[   0   30  -27  -95 -114  -40  -79  -93    5   49  -24  -27   58] : q475
[-27  33  65  55 -39   5  71  45 -19 -57 -57 -32 -68] : q119
[ 21  17  55  66   0 -15 -38  21  48  25  -2 -21  12] : q624
[ 61  48 -10 -52 -73  -3  -5 -35   7  30 -17 -14  27] : q774
[-48 -60  -6  29 -68 -81 -24  62  33  -3  18  -7 -28] : q590
[  0  17 -15  21  55  66  17   0 -14   7  37   8  66] : q201
[-21  61  50  81  -2 -22 -11 -27  39  57 -20  -7 -34] : q57
[ 17 -16 -73 -20 -73 -52   5 -11 -10  -9 -25  18 -13] : q422
[ 25  12  -2   4 -70 -50   6  62  62  -1 -50  -7  39] : q468
size: [-27  33  65  55 -39   5  71  45 -19 -57]	10
find: [ 21  17  55  66   0 -15]	q624
dup q475: 	[-27]
find: [61 50]	q57
find: [ -2 -22 -11]	q57
size: [-21  61  50  81  -2 -22 -11 -27  39  57 -20  -7 -34]	13

[-19  11 -67  -2 -72 -61  -7  42  20   9  68] = q486
[-67 -88 -72 -24  41  26 -11  39  87  26  23] = q143
[-40   5  -2 -67 -87 -72 -24  41  26 -11  46] = q825
[ -40  -10  -27  -51  -38 -119  -30   39   87   26   23] = q13
[-19  11 -67  -2 -72 -61  -7  42  47   9  68] = q795
find: [-19  11 -67  -2 -72 -61  -7  42  20   9  68]	q486
find: [-67 -87 -72 -24  41  26 -11]	q825
size: [ -40  -10  -27  -51  -38 -119  -30   39   87   26]	10

[ -5  45  16 -33  10 -40  26  21 -43  46 -42 -51 -46  -1 -39  39  21 -32
  59 -47]  q107
[ 24  16 -28  21  12  42 -57  22 -65 -20  10 -29  34 -63 -31  10  28 -66
 -79  25]  q601
[ 41  12 -64  -6  26 108  67  -7  44 -61 -65  23 -39  41 -31   4  41 -12
  20 -22]  q135
[-57 -43  97 -26 -19 -48 -43 -23  16  48  52  -6  72 -46  46 -19   3  71
  39  26]  q6
[ 40  38 -85  -8  51 122  46   0 -26 -58 -70  10 -51  -8 -92  29  13 -70
 -25 -44]  q954
[-24  21  53 -33  13 -10 -60  14 -87  47   5 -70  72 -46 -38  33  49 -40
   5   2]  q136
[-45   4  65 -12 -32 -39 -34  36   4  36   2 -84  67  11  57  -2 -12  13
  62  42]  q133
[-83  -8   0 -33  12 -20  51  19 -23  33 -60 -44 -64  17 -41  38  10 -29
  72 -55]  q674
size: [ 24  16 -28  21  12  42 -57  22 -65 -20  10 -29  34 -63 -31  10  28]	17
size: [ 24  16 -28  21  12  42 -57]	7
dup q135: 	[41]
find: [-85  -8]	q954
find: [-83  -8   0 -33]	q674
find: [-24  21  53 -33  13 -10 -60  14 -87  47   5 -70  72 -46 -38  33  49 -40
   5   2]	q136
size: [-45   4  65 -12 -32 -39 -34  36   4  36   2 -84  67  11  57]	15

[  2 -32  16 -11  -7  25  25 -13   8  35  22   7 -12  20  22   3   6  11
  28  32  16 -28  14  25   9 -14  16  14 -36 -40 -22 -14  49   6 -27  21
 -32 -40  -4  20 -10 -42 -30 -17   9  -1  11  -2]  q993
[ -4  20 -10 -42 -30 -17   7  25  11  36  56  -4 -33  45  30 -37  31  25
  44  46  45 -47  35  52  14 -36  -8  31 -87 -72 -82 -45  89   6 -79  -3
 -64 -22  11  11 -10 -63 -37  15   6   9 -13 -19]  q585
[ -31   52   16    2  -36  -27   25  -37   49  -61  -45    2   10  -16
  -32  -30   -3   31  -13 -108    3   30    5  -35  -26   16   28   -3
   46   17   48  -17    0   13  -29  -35   41   60   -6  -33   -7   -5
   55   38  -13    4  -29  -12]  q207
[  2 -32  16  -7 -13  25  25 -11   8  35  22   7 -12   8  22 -21   6  11
  28  32  16 -28  14  25   9 -14  16  14 -36 -40 -22 -14  49   6  32  21
 -32 -40  -4  20 -10 -42 -30 -17   9  25  11  -2]  q104
size: [ -31   52   16    2  -36  -27   25  -37   49  -61  -45    2   10  -16
  -32  -30   -3   31  -13 -108    3   30    5  -35  -26   16   28   -3
   46   17]	30
find: [ -7 -13  25  25 -11]	q104
find: [ 10 -16 -32 -30  -3  31 -13]	q207
find: [  2 -32  16 -11  -7  25  25 -13   8  35  22   7 -12  20  22   3   6  11
  28  32  16 -28  14  25   9 -14  16  14 -36 -40 -22 -14  49   6 -27  21
 -32 -40  -4  20 -10 -42 -30 -17   9  -1  11  -2]	q993
find: [ -4  20 -10 -42 -30 -17   9  25  11]	q104
find: [ -4  20 -10 -42 -30 -17   7  25  11  36  56  -4 -33  45  30 -37  31  25
  44  46  45 -47  35  52  14 -36  -8  31 -87 -72 -82 -45  89   6 -79  -3
 -64 -22  11  11 -10 -63 -37  15   6   9 -13 -19]	q585

[-93 -25   2 -18  35  48]  q625
[ 26 102  21 -57 -47  60]  q561
[-39  14 -26  42  16   3]  q211
[-32 -68 -69  35  22  14]  q118
[-93  94 -48 -70 -17  70]  q206
[ -62  -85 -117  -76   78   51]  q653
[  20   43 -117  -23  111   -2]  q202
[-54 -85 -86 -76  45  68]  q393
[ 27  70  12 -37 -36  -2]  q380
[-30 -24 -34  69 -30  27]  q731
[-92  18 -92 -15 -47  26]  q298
size: [-32 -68 -69]	3
size: [-93 -25   2 -18  35]	5
find: [-76  78]	q653
find: [  2 -18]	q625
dup q731: 	[-30]

[ -97   72   10 -112 -102   77   77   77   48   86    2]  q554
[-13  85 -77 -52 -50 -77 -29  14 -48 103  60]  q51
[-78 109  14  -2 -14  79 -64 -23 -79  79 -84]  q982
[ -17 -111   16   18   46 -111  -48   56 -111 -108   32]  q412
find: [ -48   56 -111 -108]	q412
dup q412: 	[-111]
dup q982: 	[79]
dup q554: 	[77]
size: [ -17 -111   16   18   46 -111]	6
find: [-78 109  14  -2 -14  79 -64 -23 -79  79 -84]	q982

[ 31 -17 -10 -65 -43 -11 -23 -25  15  94  83   5  81 -13  72 -24  36   6
  10  -9  -1  -7   2  94 -15  36  47 -13 -28  51  -7  88 -65 -47 -42  82
 -23   7 -13   6  35  82 -37 112  96] : q427
[  -5   -7    7    0    8   -3   65   -2    9   12   23   88   11   39
   29    7   37   56   -7    7   87   13    6 -108   48   29  -26   -6
   65   -8  -20    5   39   25    6   17    9  -16   70   -5   -2  -64
    0   12   14] : q658
[  23  -93  -44  -52  -24    0   48 -105   -5   43   50   48   43   18
   58    7   40   22  -58   39   51   20  -45  -26   48   29 -108  -77
   53   68  -88   43  -39  -41  -88   60  -48  -57   23   -8   31  -25
  -40   58   38] : q505
find: [  23  -93  -44  -52  -24    0   48 -105   -5   43   50   48   43   18
   58    7   40   22  -58   39   51   20  -45  -26   48   29 -108  -77
   53   68  -88   43  -39  -41  -88   60  -48  -57   23   -8   31  -25
  -40   58   38]	q505
size: [ 31 -17 -10 -65 -43]	5
find: [-108   48   29  -26]	q658

